A small network was shown many inputs. Here are its activations along a few directions, one row for each input.
Each table varies a few parts of the input and shows all the possible inputs, shuffled.
Descriptions start from the smaller parts, as in this example, which fits no table here: one of 6 places along a line, together with either a single point or one of 11 places along a line or (one of 3 separate values, together with one of 8 places around a ring).
Shared parts are said once, and a part with two or three values counts as separate values.
(in the rows, 128 means zero)

Other details of the inputs shift rows strongly along two fixed directions, in all tables alike. That doesn't count.

Rows:
R1: [155 184 103 145 171 148 153  91 112 114 155 133]
R2: [130  92 144 108 124  97 173 159 143 124 126  98]
R3: [ 97 129 168 119 133  78 160  91 126 172 162  68]
R4: [128 202 116 128 149 152 157  86 156 130 151 125]
R5: [134  59 136 111  87 115 120 200 157 130  84 148]
R6: [115 135  99 131 115 202 105 149 140  93 120 191]
R7: [122  52 135 112  86 121 119 192 150 133  80 147]
R8: [136 180  96 127 167 140 143  63 123 122 142 131]
R9: [139 107 159 142 108  81 116 133 102 145 129  88]
R10: [125 154 105 144 146 184 119 140 124  96 142 156]
R11: [141 171 102 117 171 151 147  60 114 120 145 138]
R12: [127  70 145 111 130 100 165 171 144 125 117 118]
R13: [138 107 157 114 181  91 205 132 109 126 167  67]
R14: [118  79 161 118 128  91 134 151 154 148 115 127]
R15: [140 101 143 124 133  93 154 168 131 135 128  92]
R16: [ 80 118 181 125 143  87 141  91 109 154 187  80]
R17: [ 94 198 108 132 124 168 141  93 111 118 165 120]
R18: [142 188  95 125 153 137 140  63 127 120 142 121]
R19: [177 125  86 144 108 179  76 173 152  94  69 212]
R20: [141  33 138 102 110 135 131 208 155 111  77 174]
R21: [133 141 104 142  65 200  48 172 187 124  49 219]
R22: [132 109 152 133 117  97 143 165 127 136 120  81]
R23: [102  78 151 124 124  90  90 104  97 136 140 117]
R24: [146 106 162 123 171  79 175 103  86 136 171  81]
R25: [133 161  98 133  92 191 117 154 158 111  90 166]
R26: [138 157  93 138  93 165  67 111 141 123  82 170]
R27: [ 91  98 151 125 101  75  80 100  90 150 136 101]
R28: [158 167  90 134 147 173 149 154 154  95 113 149]
R29: [144 190 102 146 147 153 137  79 104 128 153 124]
R30: [117 198 112 154 131 150 103  79  83 123 169 126]
R31: [132  81 139 114 108  76 100 127 125 150 107 117]
R32: [109 201 107 145 141 162 133 107 105 115 164 114]
R33: [ 82  94 166 128  83 100  76 144 127 155 121 130]
R34: [132 157  87 129 119 160  93  87 131 129 104 161]
R35: [122 122 150 124 153  84 184 125 110 145 160  54]
R36: [160 167  99 144 128 155 110 121 124 120 124 157]
R37: [149  50 135 125 128 113 128 215 152 114  81 149]
R38: [122 206 117 130 139 152 145  83 150 144 155 126]
R39: [119  82 162 140 131  92 106 128  84 129 158 110]
R40: [123  71 167 108 133 103 138 147 147 145 119 134]
Each input here is: one of 5 places around a ring, together with either one of 2 separate values or one of 6 places along a line.
Question: Changing only the place on the ring of 5 turns R12 into R14. The same change can be made to R17. Which row results?
Answer: R33
Question: Change only the choice among 2 separate values in R10. List by row number the other rows that result.
Answer: R32
Question: Which other rows agree with R11 in the place on the ring of 5? List them by row number.
Answer: R8, R18, R23, R26, R27, R31, R34

Rows:
R41: [153  78 125 118 112 130 122 187 162 121  76 161]
R42: [121 118 156 113 134  78 170 116 138 154 141  74]
R43: [143  75 124 137 105 135  89 191 123 109  91 162]
R44: [131  84 131 139  89 129  66 174 125 125  90 162]
R45: [101 123 161 128 115  82 136 114 106 152 157  71]
R46: [111 220 100 130 156 186 158  73 137 118 166 137]
R47: [114 101 160 116 152  93 174 128 115 135 163  86]
R48: [148 104 145 121 154  72 164 114 107 137 145  80]
R49: [117  89 136 129  85 140  97 191 154 127  89 156]
R50: [116 114 160 126 139  94 173 144 113 133 161  72]
R51: [126 218  93 142 161 179 128  52 109 115 167 145]
R52: [152  80 124 128 101 116  78 156 142 133  73 166]
R53: [121 119 153 116 127  70 146  97 123 159 139  76]
R54: [155 174  58 143 139 234  87 130 141  80  97 232]
R55: [112 223  95 134 149 181 134  53 123 122 164 141]
Question: Changing only one part turns R53 into R41. The same change can be made to R55. Which row results?
Answer: R47
Question: What do these inputs look like to the network?
Answer: one of 3 separate values, together with one of 5 places around a ring
Question: Start at R45 and move only the place on the ring of 5, one step at a time. The first step leads to R49. Which rows follow, in order?
Answer: R50, R43, R44
